These are the activations of a small neural network, seen along a few directions. Each row is one input.
In each table, some parts of the input vary, and every possible input appears once, in random order.
Descriptions start from the smaller parts, as in this example, which fits no table here: one of 4 places along a line, together with either a single point or one of 9 places along a line or (one of 2 separate values, together with one of 5 places around a ring).
Shared parts are said once, and a part with two or three values counts as separate values.
In the rows, zero is written as 128.

Other details of the inputs vary at random and push rows far along two fixed directions, the same in every table; ignore that.

Table:
R1: [100 102 104 143 168 115 195 139 102 167  94 136]
R2: [109 112  97 156 164 107 205 141 105 160 110 133]
R3: [108 113 103 145 169 116 209 139 103 163 110 133]
R4: [ 98 108 120 138 174 132 203 124 107 155  83 162]
R5: [131  75  72  99 152 119 119 159  92  39 136 151]
R6: [152 134 140  78 109 147  50 130 144 129 147 139]
R7: [123 110  83 139 147 106 148 145 101  43 152 131]
R8: [102 103  97 146 163 114 197 138  99 164  94 139]
R9: [135  93  75 110 161 110 135 165 100  75 152 140]
R10: [156 128 128  95  93 131  25 134 129 111 159 120]
R11: [140 156 167 136 104 130 120 113 151 207 125 107]
R12: [132 166 175 152  98 139 135  93 165 175 128 104]
R13: [ 96  98 113 143 164 128 203 129  99 150  90 141]
R14: [139 166 172 147 102 127 129 107 160 190 131  99]
R15: [118 152 169 153  93 140 106 102 143 199  98 108]
R16: [151 133 159  91  99 155  44 120 154  78 146 138]
R17: [164 148 135  90 113 138  57 129 155  87 175 137]
R18: [121 150 148 143  98 122  94 113 133 194 115 112]
R19: [124 155 190 148  90 145 121  92 162 186  94 108]
R20: [163 122 135  84  89 137  17 133 135  77 155 118]
R21: [166 131 120  97  94 125  24 144 133  88 181 117]
R22: [133  97  75  93 171 122 141 165  99  68 150 159]
R23: [123  95 100 105 165 135 141 145 105  40 125 169]
R24: [126 143 175 139 101 143 106 104 154 198 102 110]
R25: [101 126 118 159 171 126 221 119 117 131 109 145]
R26: [105 120 107 165 169 107 216 136 114 147 115 122]
R27: [170 133 127  79 100 139  38 145 144  96 178 126]
R28: [135 101  77 106 163 119 146 164 104  44 164 148]
R29: [129  77  78  88 158 131 123 163  91  42 137 157]
R30: [122 158 175 151  90 140 110  98 156 170  97 103]
R31: [135 109  78 123 154 104 141 158 100  55 159 128]
R32: [115 160 174 164  87 141 112  93 153 179  95 105]
R33: [101 107  99 147 164 113 196 138  92 165  92 132]
R34: [101 127 108 174 158 107 220 125 110 128 107 121]
R35: [136 155 161 130 110 138 122 116 153 202 125 119]
R36: [121 153 183 151  94 145 113  96 166 180  98 106]
R37: [135 166 167 141 116 139 132 101 161 190 131 119]
R38: [151 128 127  95  82 127  13 133 128  75 153 120]
R39: [121 154 188 145  94 150 121  91 162 185 100 110]
R40: [103 124 118 166 157 112 226 123 115 132 107 127]
R41: [137 164 168 145 105 133 128 104 160 189 136 102]
R42: [158 129 146  98  81 143  26 125 155  63 153 120]
R43: [105 121 104 161 163 107 208 137 100 173 104 125]
R44: [112 161 165 160  85 130 103  99 147 161  98 106]
R45: [127 168 154 162  97 111 110 111 146 171 139 100]
R46: [ 95 103 118 140 173 134 204 126 104 154  85 156]
R47: [126 154 169 129 105 147 120 108 150 227 105 118]
R48: [163 144 147  96  94 140  52 129 157  62 180 123]
R49: [128 147 181 138  96 143 118  99 150 206  97 112]
R50: [152 138 139  77 112 146  53 128 146 129 144 146]
R51: [100 105 105 134 170 127 204 141 100 166  93 149]
R52: [123  85  91 103 157 136 134 158 100  25 134 158]
R53: [124  80  87  95 159 133 134 159  95  57 133 161]
R54: [103 126 116 161 160 122 222 126 117 130 112 133]
R55: [128 149 167 129 106 143 118 104 146 222 108 114]
R56: [165 142 128 110  93 122  34 137 142  74 187 109]
R57: [137 167 168 143 105 137 128 107 161 189 134 107]
R58: [128  97  61 121 151  97 121 164  83  60 158 142]
R59: [154 149 125 114  81 116  35 129 143  48 181 111]
R60: [138 165 162 153 100 125 122 110 162 182 137 101]
R61: [133  84  76  91 157 120 127 164  89  71 139 149]
R62: [133 109  89 108 167 124 148 146 111  30 152 162]
R63: [165 140 131  79 113 138  51 133 148 107 165 143]
R64: [100 121 112 169 162 111 220 126 118 128 110 125]
R65: [132 102  77 122 148 107 142 152 110  24 160 138]
R66: [ 93 110 123 156 158 134 213 125 111 137  82 141]
Description of these inputs: one of 6 places around a ring, together with one of 11 places along a line.
Changing only the place on the line of 11 turns R22 into R3. The same change can be made to R25. Which row results?
Answer: R12
Changing only the place on the line of 11 turns R11 into R2. The same change can be made to R61. Which row results?
Answer: R8
Start at R38 and move only the place on the line of 11, one step at a time. The first step leads to R15. Which rows follow, in order?
Answer: R20, R5, R24, R49, R13, R29, R53, R46, R4
Start at R21 and move only the place on the ring of 6, one step at a time. The first step leads to R56. Which rows follow, in order?
Answer: R7, R32, R15, R10
